Each row below is a small network's average activation on inputs in which a field has the value named, seen along a few directions.
Related values have similar rows: they may be neighbours, one step apart, or belong to one group.
In the rows, 500 means zero.
Random noise pushes rows far along 7 fixed directions. That doesn't count. These rows show it; they differ only by the noise:
[439 550 728 672 421 552 440 592 494 628 653 588 416 425 307 528 522 480
 487 568]
[574 523 500 409 488 313 692 391 530 375 554 431 552 785 584 538 565 716
 494 393]
[474 386 319 642 446 413 374 539 385 364 533 350 322 528 423 585 357 607
 587 529]
[656 433 557 480 478 529 759 497 503 451 496 493 608 610 588 429 472 518
 504 472]
[581 591 665 454 550 476 556 473 614 595 470 674 697 595 521 384 591 516
 516 453]
[466 514 446 521 470 441 455 511 573 602 435 567 609 541 383 426 462 579
 581 415]
[623 474 356 383 596 230 319 485 476 404 395 481 571 671 680 415 461 665
 637 372]
[469 438 534 505 363 455 518 666 455 719 512 525 542 418 411 399 392 506
 576 367]
[589 592 777 441 601 475 543 501 460 503 564 662 545 546 711 467 657 353
 458 565]


Values of Zoten:
s8: [586 389 499 560 452 571 565 598 473 470 415 386 472 455 457 451 374 511
 477 475]
s5: [669 574 690 612 530 255 226 514 562 379 734 390 338 751 377 532 534 905
 547 461]
s9: [473 478 652 279 455 339 662 575 356 554 730 437 395 494 746 585 592 470
 443 418]
s7: [500 453 510 432 406 474 457 529 391 537 593 458 430 419 546 503 491 453
 528 454]
s10: [406 547 346 410 592 551 490 312 484 352 459 493 453 514 665 601 544 404
 485 624]
s1: [751 381 586 665 585 594 189 771 462 578 525 486 448 293 451 371 350 513
 569 547]
s4: [472 504 544 618 549 628 402 599 530 571 446 570 504 392 392 486 501 372
 496 560]
s3: [611 506 581 446 492 508 668 410 481 333 464 426 514 617 671 500 508 495
 406 514]
s12: [621 402 353 612 559 691 375 434 437 309 398 434 388 386 563 489 384 399
 476 654]
s2: [519 565 692 495 485 454 495 481 494 533 566 533 467 538 574 431 539 463
 489 490]
s14: [520 504 590 405 487 494 611 519 415 456 580 416 411 480 590 578 593 497
 369 456]
s11: [642 475 590 483 470 458 610 572 460 508 653 419 501 521 577 483 495 554
 483 447]
s13: [713 494 688 333 655 523 617 523 491 444 558 541 570 515 784 503 641 470
 416 559]
s6: [763 419 642 465 465 573 679 533 529 399 584 380 524 533 504 504 443 746
 425 503]
s15: [623 411 325 534 503 765 556 418 690 438 280 492 654 414 404 370 363 512
 528 591]
A value of Zoten combines one of 5 hidden first parts with one of 3 second parts; all combinations occur once.
- Changing only the second part turns s12 into s15. s1 has the same second part as s12; what does that change turn s1 into? => s13
- Changing only the second part turns s11 into s5. s14 has the same second part as s11; what does that change turn s14 into? => s8

Values of Piro:
c1: [521 442 340 791 523 575 156 551 570 466 373 495 487 392 305 370 249 482
 666 555]
c4: [423 438 274 484 437 418 629 490 568 573 380 490 621 598 420 360 380 564
 635 357]
c10: [719 447 630 551 607 581 305 588 512 434 547 542 478 364 548 439 505 540
 512 595]
c12: [515 572 669 548 413 519 504 389 717 534 581 513 544 534 303 500 576 735
 427 481]
c11: [602 416 522 555 452 562 221 623 407 582 385 545 487 337 472 345 355 402
 572 461]
c9: [202 510 393 414 499 539 620 573 377 661 464 537 500 316 537 632 580 244
 459 483]
c7: [549 565 497 515 635 432 218 488 633 568 496 587 564 464 470 486 534 669
 542 548]
c8: [290 689 143 525 676 253 154 335 786 555 297 587 701 752 227 511 524 826
 635 360]
c6: [458 474 366 510 371 487 651 371 526 398 448 378 496 645 454 537 447 567
 513 517]
c2: [714 422 639 526 383 778 667 494 746 606 500 524 706 501 248 376 434 673
 471 489]
c5: [344 649 566 561 469 549 507 344 573 459 483 525 436 495 371 638 573 478
 380 558]
c3: [501 428 446 397 318 319 636 694 260 612 622 372 415 537 510 462 418 510
 547 305]
c13: [617 510 549 498 730 366 176 594 385 383 541 560 365 523 688 522 571 528
 576 567]
Piro is arranged as a ring.
- Going along Piro from c3 by way of its neighbour c4, in what order are c10, c12, c9, c2 met? => c12, c2, c10, c9
- Which values are neighbours of c6? Give them in the order they are listed. => c1, c11
- How many steps from neighbour to neighbour lead from c8 to c5, at the fewest? => 6
